Each row below holds a small network's activations on one input, seen along a few directions.
Each table varies a few parts of the input and shows all the possible inputs, shuffled.
Descriptions start from the smaller parts, as in this example, which fits no table here: one of 5 places around a ring, together with either a single point or one of 11 places around a ring or (one of 2 separate values, together with one of 6 places along a line).
Shared parts are said once, and a part with two or three values counts as separate values.
In the rows, 128 means zero.

Other details of the inputs shift rows strongly along three fixed directions, in all tables alike. That doesn't count.
To show where, the next rows are all for the same input, with only those details redrawn:
[123 132 127 125 130 127 140 137 121 138 145]
[116 115 157 138 166 128  91 134 130 124 107]
[130 165 132 118 112 102 134 105 124 101 116]
[123 127 132 136 137 129 145 144 117 142 150]
[128 163 125 107 108 106 129 105 128 105 118]
[125 138 132 131 130 120 141 132 119 129 139]
[127 157 125 111 112 110 133 112 126 113 125]
[128 154 129 118 116 111 137 116 123 114 127]

Table:
row 1: [107  89 177 163 186 127  72 138 124 118  93]
row 2: [106 114 120  60 140 145  36 119 162 130  95]
row 3: [127 112 120 151 124 126 134 149 121 131 141]
row 4: [139 144 112 122  90 111 127 106 133  99 108]
row 5: [144 144 123 114  97 106 135  91 140 114 110]
row 6: [111  86  73  40  94 187 104 135 137 188 166]
row 7: [130 109 126 138 116 127 141 130 120 144 143]
row 8: [129 136 119 136 131 131 135 146 123 123 139]
row 9: [136 139 125 123 126 127 144 119 135 140 132]
row 10: [134 132 124 144 145 144 145 149 125 133 142]
row 11: [129 129 132 135 145 138 150 139 121 147 146]
row 12: [141 108 125 152 128 136 144 142 133 138 132]
row 13: [140 117 128 152 136 147 150 142 136 139 135]
row 14: [123 111 132 146 125 120 138 137 117 141 145]
row 15: [134 119 161 141 157 125  95 103 147 115  83]
row 16: [139 127 125 149 140 142 146 146 133 140 138]
row 17: [135 146 122 122  97 124 139 101 118  97 106]
row 18: [122 116 125 156 136 131 141 154 112 126 144]
What do these inputs look like to the network?
> one of 2 separate values, together with either a single point or one of 8 places around a ring
Changing only the choice among 2 separate values turns row 17 into row 6. The same change can be made to row 4. Which row results?
> row 7
Which other rows does row 1 become when the choice among 2 separate values takes its other values? List them by row number.
> row 18

Table:
row 19: [133 148 131 173 100  94 203 141  91 123 169]
row 20: [133 112 162 166 150 126 115 110 125 108  87]
row 21: [143 175 155  96 122  89  52  37 161  49  23]
row 22: [119 117 159 175 165 111 134 148 103 131 140]
row 23: [151 172 131 148 121 108 177 102 121 104 128]
row 24: [126 102 170 181 148 112 130 131 115 123 113]
row 25: [143 113 171 188 170 121 144 128 119 135 119]
row 26: [116  77 118 132 136 155 123 149 119 166 157]
row 27: [107 100 115 110 147 149 105 155 119 159 157]
row 28: [125 118 116  81 136 152  83 129 168 149 116]
row 29: [126 142  83  99  75 116 157 130 116 138 175]
row 30: [125 148 113  56  85 101  43  60 162  82  61]
row 31: [121 163  94  76  91 125 150 132 127 130 156]
row 32: [129  96 106 123 132 166  94 153 143 136 119]
row 33: [138 130 166 146 154 123 101  97 132 104  75]
row 34: [139 115 151 174 146 127 114 140 134  97  90]
row 35: [129  91 109 142 132 157 120 170 144 153 139]
row 36: [104 104 128  98 140 143  93 151 128 147 137]
row 37: [128 144  83  74  58 129 148 102 123 129 147]
row 38: [127 136 108  54  86 125  68  77 168 100  71]
row 39: [142 135  90 109  80 124 166 112 132 143 153]
row 40: [105 106 125 101 140 135  89 150 133 151 137]
row 41: [135 161 137 153 126 120 202 141 109 133 163]
row 42: [142 113 141 187 153 131 124 142 126 105 109]
row 43: [119 122 123 101 154 145  90 137 151 149 130]
row 44: [137 130 165 158 170 133 116 119 130 112  95]
row 45: [129 140  93  81  61 122 153 109 125 129 145]
row 46: [135 168 124 149  92  88 171 105  98  89 138]
row 47: [114 114 121 110 155 167 120 155 133 165 151]
row 48: [135 126 168 157 168 129 121 127 136 116  98]
row 49: [115 119 118  98 156 157  94 139 145 151 135]
row 50: [148 151 138 165  99  94 188 105 118 110 125]
row 51: [139 110 175 178 165 129 145 132 118 132 115]
row 52: [111 107 110 113 155 157 118 167 122 164 165]
row 53: [109 109 119 107 151 146 110 166 133 162 153]
row 54: [116 113 163 168 156 120 107 133 106 104 107]
row 55: [132 179 133 144 118 102 176 119 100  97 135]
row 56: [153 151 129 171 128 119 209 137 111 143 169]
row 57: [121 141  90  91  71 123 160 133 115 133 167]
row 58: [113 118 123  95 149 151  95 146 154 158 134]
row 59: [114 110 114 113 154 146 113 164 129 162 159]
row 60: [133  90  99 133 133 158 110 163 145 152 142]
row 61: [130 186 132 128  95  88 160  96 100  83 120]
row 62: [134 109 163 176 159 120 114 110 127 107  90]
row 63: [141 150  95  80  79 128 154 107 144 146 143]
What do these inputs look like to the network?
> one of 5 places around a ring, together with either a single point or one of 8 places around a ring
Changing only the place on the ring of 5 turns row 25 into row 63. The same change can be made to row 22. Which row results?
> row 40
Changing only the place on the ring of 5 turns row 23 into row 44. The same change can be made to row 52. Which row results?
> row 55
Which other rows does row 34 become when the place on the ring of 5 takes its other values? List them by row number.
> row 32, row 35, row 42, row 60
Which other rows agree with row 36 in the place on the ring of 5? List them by row number.
> row 31, row 34, row 38, row 41, row 45, row 48, row 51, row 57
